Each row below holds a small network's activations on one input, seen along a few directions.
In each table, some parts of the input vary, and every possible input appears once, in random order.
Descriptions start from the smaller parts, as in this example, which fits no table here: one of 4 places along a line, together with either a single point or one of 9 places around a ring or (one of 3 separate values, together with one of 8 places around a ring).
Shared parts are said once, and a part with two or three values counts as separate values.
(in the rows, 128 means zero)

Other details of the inputs shift rows strongly along two fixed directions, in all tables alike. That doesn't count.

Table:
row 1: [104 114 117 150 117 131 136 105 140 123 141 126 123 128 114]
row 2: [123 142  99  52 245 127  87 206 151 210  77 215 151 111 100]
row 3: [162 140 149 110 105 124 124 146 104 123 128 112 145 117 152]
row 4: [159 126 142  99 106 139 136 143 110 137 136 130 132 137 158]
row 5: [115 134 129 155 136 113 127 111 134 105 129 111 132 123 106]
row 6: [113 123 126 148 137 124 131 103 134 107 126 123 110 140 113]
row 7: [115 123 123 158 135 130 130 106 134 113 120 118 113 130 113]
row 8: [106 121 118 145 127 123 133 108 136 113 132 119 114 134 113]
row 9: [109 121 125 146 124 126 132 107 144 115 138 127 115 143 114]
row 10: [103 118 120 150 119 130 133 107 141 119 134 123 120 128 115]
row 11: [139 148 119  96 142 123 110 156 116 164 121 151 140 119 164]
row 12: [153 146 133 114 112 125 120 137  97 135 124 123 130 124 180]
row 13: [114 122 122 158 136 129 131 106 133 114 119 116 115 132 113]
row 14: [158 124 144  98 107 139 134 144 111 137 136 135 132 135 158]
row 15: [162 131 147 102 117 137 133 139 102 122 119 122 122 133 160]
row 16: [104 120 119 144 122 125 135 108 143 117 140 123 115 133 114]
row 17: [163 135 148 108  98 122 129 143 108 132 139 119 151 119 152]
row 18: [112 119 121 145 123 126 137 106 145 118 146 128 118 142 112]
row 19: [106 115 117 144 121 125 139 107 141 121 146 125 120 135 113]
row 20: [152 141 130 110 108 127 124 138 103 146 138 131 137 125 179]
row 21: [154 128 141 101 105 137 133 141 104 126 126 121 124 126 161]
row 22: [154 123 138 101 101 144 136 144 108 141 133 128 136 120 161]
row 23: [112 135 127 157 130 116 130 119 138 106 135 113 132 125 107]
row 24: [158 123 141 106 109 145 130 149 112 146 128 135 137 125 158]
row 25: [157 127 144 108 108 146 128 148 111 141 122 129 133 126 159]
row 26: [124 146 110  73 197 118 100 197 148 186 108 182 167 105 109]
row 27: [112 124 122 146 129 124 131 107 140 109 132 122 111 140 113]
row 28: [110 130  89  44 227 125  95 207 159 218 103 220 159 106 103]
row 29: [154 147 134 114 121 124 121 134  94 133 119 123 127 122 179]
row 30: [159 128 143 109 113 144 126 148 106 136 115 127 131 125 159]
row 31: [162 127 145 103 110 143 132 146 112 143 131 137 134 135 156]
row 32: [162 142 153 114 115 129 132 149 100 116 123 111 142 118 156]
row 33: [163 128 144 104 109 142 134 146 110 142 131 132 134 136 155]
row 34: [ 71 135  74  95 252 115  89 174 195 202  98 215 142 120  53]
row 35: [154 127 139 105 106 142 132 143 101 131 119 119 130 121 160]
row 36: [163 129 144 102 110 143 133 147 112 143 132 135 133 134 155]
row 37: [113 121 120 157 128 130 130 109 137 117 125 118 117 133 112]
row 38: [110 123 123 145 124 126 133 107 145 115 139 125 114 142 113]
row 39: [104 120 118 149 119 130 134 107 141 119 135 120 119 127 115]
row 40: [115 125 126 154 130 128 129 107 138 114 127 125 113 141 110]
row 41: [106 119 120 145 126 124 132 107 136 112 133 122 113 133 114]
row 42: [117 134 128 153 132 106 124 106 134 106 127 112 131 122 105]
row 43: [112 116 119 156 121 131 134 108 142 125 139 123 123 135 112]
row 44: [ 94 118 101 132 155 126 125 126 154 148 130 149 132 122  97]
row 45: [152 125 144 100 101 139 134 142 108 132 132 126 128 128 162]
row 46: [161 135 148 108 101 126 128 146 109 133 141 119 151 118 151]
row 47: [114 134 128 157 136 113 129 113 133 104 130 112 132 124 108]
row 48: [113 117 119 156 121 132 134 108 144 124 139 125 121 133 113]
row 49: [106 121 117 149 125 128 132 107 137 115 128 119 117 125 114]
row 50: [113 129 126 154 122 115 131 113 143 116 148 117 139 126 105]
row 51: [112 129 125 156 123 115 133 115 141 114 148 118 139 127 107]
row 52: [111 133 127 154 123 115 127 114 143 113 141 114 136 126 106]
row 53: [156 128 144 102 113 136 135 138 100 123 121 119 122 124 161]
row 54: [113 134 127 155 127 113 126 114 138 108 134 111 133 125 105]
row 55: [114 124 124 147 138 123 133 104 134 107 126 120 111 141 112]
row 56: [104 119 118 149 120 130 134 108 140 121 134 119 121 129 114]
row 57: [159 129 146 101 111 138 130 142 106 126 123 127 125 135 159]
row 58: [149 140 135  97 138 127 124 170 122 151 132 143 157 115 139]
row 59: [107 119 121 151 132 128 132 103 131 111 122 119 115 125 115]
row 60: [149 143 136  98 139 124 118 166 116 141 118 136 152 114 140]
row 61: [163 133 146 107 113 141 129 145 105 132 118 124 127 135 155]
row 62: [108 121 119 150 132 128 133 104 132 111 123 117 114 124 115]
row 63: [118 127 126 154 138 127 131 104 133 112 122 119 112 141 110]
row 64: [108 121 121 146 135 123 134 105 131 110 127 118 111 132 114]
row 65: [105 119 118 150 124 129 131 106 136 114 127 121 117 126 114]
row 66: [158 129 145 100 106 139 134 143 110 131 130 125 128 137 159]
row 67: [158 141 151 112 105 131 133 154 109 125 135 115 146 121 155]
row 68: [154 123 139  98 102 139 138 143 109 137 139 129 131 127 160]
row 69: [112 132 127 153 122 112 125 112 142 114 142 114 136 124 105]
row 70: [161 132 146 105 109 142 131 146 110 138 125 127 130 136 156]
row 71: [110 120 121 156 123 131 131 110 142 122 132 120 120 134 112]
row 72: [116 134 129 155 133 110 124 109 133 106 130 111 132 122 105]
row 73: [152 126 142 100 101 138 136 142 107 132 132 122 128 129 161]
row 74: [107 120 122 146 134 123 133 104 132 109 127 121 111 131 115]
row 75: [115 133 126 153 125 107 123 110 138 109 132 114 133 123 105]
row 76: [159 128 142 107 108 145 129 149 112 141 122 127 132 125 159]
row 77: [101 127 112 136 161 126 119 127 158 143 123 153 124 136  95]
row 78: [116 127 124 153 130 128 130 107 139 114 128 122 112 140 110]
row 79: [113 122 121 157 127 131 129 108 139 116 126 119 116 131 113]
row 80: [107 120 119 151 133 127 133 104 130 112 122 116 116 126 114]
row 81: [114 121 124 159 135 130 130 105 133 113 120 120 114 130 114]
row 82: [113 132 127 152 120 108 125 110 142 114 139 115 135 124 105]
row 83: [166 134 149 107 120 141 130 142 102 129 113 124 124 132 157]
row 84: [ 77 131  80 102 232 112  98 159 179 177 102 193 134 125  65]
Each input here is: one of 4 places along a line, together with either a single point or one of 5 places along a line or (one of 3 separate values, together with one of 5 places around a ring).
The inputs of row 5 and row 52 match in every part but the place on the line of 4. If row 7 is changed in the same way as row 5 into row 52, which row does it become?
> row 76
Change only the place on the line of 4 in row 69. List by row number the other rows that result.
> row 3, row 46, row 72
Change only the place on the line of 5 in row 17. List by row number the other rows that result.
> row 46, row 50, row 51, row 58
Change only the choice among 3 separate values in row 65. List by row number the other rows that result.
> row 35, row 49
Change only the place on the ring of 5 in row 6. List by row number the other rows that result.
> row 2, row 59, row 74, row 81
Start at row 75 and move only the place on the line of 5, one step at a time. The first step leads to row 3. Which rows follow, in order?
> row 54, row 60, row 23

Table:
row 85: [170 164 130  43 219 102  75 200  96 178  72 162 167  86 135]
row 86: [184 110 145  89  47 174 166 135  51 127 134 103  85 128 247]
row 87: [ 62 138  79 149 187 104 104 140 195 171 145 150 160 106  53]
row 88: [105 138 146 184 133  83 122  73 122  61 115  75 120 117 110]
row 89: [100 121 142 176  71 108 155  91 154  85 199 110 144 123  96]
row 90: [ 61 143  65 165 199  93  85 137 179 154 128 158 159 101  68]
row 91: [104 142 145 200 114 118 128 102 134  61 124  92 126 118  92]
row 92: [194 155 189  78  96 152 137 195  98 131 117 113 158 102 158]
row 93: [ 94  81 129 186  30 152 163  39 126  94 167  96  74 180 141]
row 94: [ 95 149 117 183 110  81 117  63 115  89 146  85 130 105 131]
row 95: [142 102 154 210  63 164 158  26 136  65 141  87  66 188 128]
row 96: [183  93 152  67  25 186 160 123  63 124 142 101  90 138 242]
row 97: [105 107 135 200 125 152 157  65 127  85 120 106  78 171 119]
row 98: [129 105 137 199 102 149 144  51 148  96 128 117  62 179 105]
row 99: [158 151 138  58 202 122  84 235 122 174  68 171 180  93 137]
row 100: [120 130 145 210  35 119 161  71 125  77 182  45 129 132 132]
row 101: [ 99  80 134 174  83 158 158  56 142  87 127 113  70 184  98]
row 102: [153 168 104  44 197  91  74 191 103 200  99 173 178  73 163]
row 103: [ 68 143  95 160 223 104  87 148 170 133  95 153 149 110  39]
row 104: [200 125 152  80  71 175 129 135  93 171 136 149 118 151 221]
row 105: [ 70 120  86 139 185  88 117 136 191 162 165 171 169 120  44]
row 106: [ 95  77 116 159 105 158 160  65 140  79 119 103  48 155 106]
row 107: [172 136 148  30 188 128 107 226 129 185 116 185 189 108 101]
row 108: [ 90 142 136 187  77 120 148  98 155  95 173  91 136 111 107]
row 109: [207 195 177  84  57 103 138 150  74  93 183  99 119 191 248]
row 110: [ 80 135 100 150 212 112 106 145 195 148 117 143 147 115  23]
row 111: [197 125 145  80  84 165 125 146  93 184 130 160 110 147 212]
row 112: [208 123 163  88 124 170 138 163  76 147  93 138  97 144 201]
row 113: [163 104 121  16 182 173 107 196 138 203  75 213 119 142 135]
row 114: [117 120 162 172  96 115 156  97 153  64 169 105 133 132  67]
row 115: [ 53 146  71 162 197  96  87 140 176 153 125 160 161  99  68]
row 116: [147 112 161 187  59 113 167  73 132  55 167  71 135 153  86]
row 117: [106 151 108 186 101  74 127  57 116  88 142  83 130 110 130]
row 118: [ 55 142  85 148 185 107 106 142 191 169 143 152 161 104  54]
row 119: [150 119 106  23 212 178 121 201 117 183  65 192 116 117 156]
row 120: [204 123 193  65  94 133 141 187 102 121 138 121 170 122 156]
row 121: [149 170 103  46 199  86  82 194 101 202  94 174 178  74 164]
row 122: [198 166 187  83 105 118 119 154  53 102  98  99 145  94 191]
row 123: [212 123 179  82  89 184 139 144  80 150 101 140 114 167 196]
row 124: [ 78 137 101 152 213 107 113 148 192 150 111 145 147 117  25]
row 125: [ 81 153  87 147 228  70  94 112 156 131  87 146 138 106  48]
row 126: [ 39  85  73 116 214 150 131 116 182 146  88 178  85 145  50]
row 127: [192 111 152  70 104 182 156 158  67 122  91 120  84 132 207]
row 128: [ 86 156 117 177 119  80 120  73 128  89 143 105 130  94 126]
row 129: [ 50 149  76 142 217  60  85 117 174 150 113 160 151  87  87]
row 130: [160 168 134  42 218 104  77 202  93 177  69 165 169  85 135]
row 131: [183  96 147  38 105 192 147 157  89 132  92 134  94 136 191]
row 132: [195 141 189  80  99 144 134 193 102 132 112 100 162 112 168]
row 133: [106 133 145 183 120 125 137 105 152  91 138  82 131 128  70]
row 134: [ 52  89  65 135 172 128 112 104 193 181 131 194  85 151  70]
row 135: [167 166 129  45 220  96  83 203  94 180  66 164 167  87 136]
row 136: [212 155 161 119  23 134 138 149  53 108 139  75 162 111 228]
row 137: [113 104 127 223  61 140 164  38 116  85 166  84  63 161 163]
row 138: [ 59 144  66 167 199  89  93 140 175 155 123 158 158 102  71]
row 139: [168 156 128  62 204 123  87 232 110 180  71 168 177  97 128]
row 140: [225 193 204  84  71 113 143 155  65  66 154  86 106 205 224]
row 141: [ 73 113  85 156 235 141 116 111 184 147  94 181  94 149  67]
row 142: [ 63  99  92 171 112 149 162  72 128 109 142 117  80 145 136]
row 143: [171  95 135  53  66 173 147 151  77 156 127 132  89 129 221]
row 144: [ 77 139  89 162 223 102  85 145 173 133  99 150 147 112  38]
row 145: [109 106 123 213  70 148 161  39 123  86 165  88  75 161 163]
row 146: [ 91 109 113 186  98 145 140  57 148 133 154 137  94 172 124]
row 147: [ 84 132 115 196 108 100 120 104 148  93 145  98 144 113 125]
row 148: [154 159 110  47 167 125 105 223 137 220 115 174 193  92 136]
row 149: [153 138 125  32 168 120 104 221 133 208 145 193 201  98 126]
row 150: [ 96 109 135 169  91 100 145  99 165  98 190 111 152 130  97]
row 151: [117 116 127 177  68 101 155  81 148  95 190  98 152 139  97]
row 152: [ 89  83 109 169  70 150 146  51 153 112 161 122  76 169 125]
row 153: [124  75 146 192  48 155 165  39 134  62 139  87  45 183 115]
row 154: [127 134 142 188  98 121 151  96 148  85 136  73 130 136  78]
row 155: [181 126 151  93  87 168 145 150  65 163 127 135 120 142 233]
row 156: [ 90 145 123 201  87 110 129  96 135  80 154  98 137 107 124]
row 157: [171 114 132  67  82 178 153 149  70 145 125 128 104 124 234]
row 158: [181 143 172  87  64 138 137 180 101 144 145  99 170 103 202]
row 159: [175 114 149  60 119 187 156 165  68 132  86 131 104 137 200]
row 160: [138 135 146 218  70 115 144  77 111  45 129  52 121 138 111]
row 161: [ 24  87  56 119 188 140 127 111 177 171 121 182  94 137  79]
row 162: [ 87 116 103 135 209 100 111 139 195 139 140 165 158 127  12]
row 163: [ 84 118 104 136 211  95 118 142 192 142 134 168 159 128  14]
row 164: [215 125 180  87  30 135 146 153  76 122 185  94 173 123 196]
What is each input in this table made of?
> one of 2 separate values, together with either a single point or (one of 3 separate values, together with one of 5 places around a ring) or (one of 4 places along a line, together with one of 6 places along a line)
The inputs of row 87 and row 110 match in every part but the choice among 2 separate values. If row 128 is changed in the same way as row 87 into row 110, which row does it become?
> row 122
Start at row 102 and move only the place on the line of 4, one step at a time. The first step leads to row 90. Which rows follow, in order?
> row 87, row 164
Start at row 154 and move only the place on the line of 6, one step at a time. The first step leads to row 124. Which rows follow, in order?
> row 110, row 133, row 132, row 92
Change only the place on the line of 6 in row 138. List by row number the other rows that result.
> row 90, row 115, row 136, row 147, row 156
Change only the choice among 2 separate values in row 151. List by row number the other rows that result.
> row 116
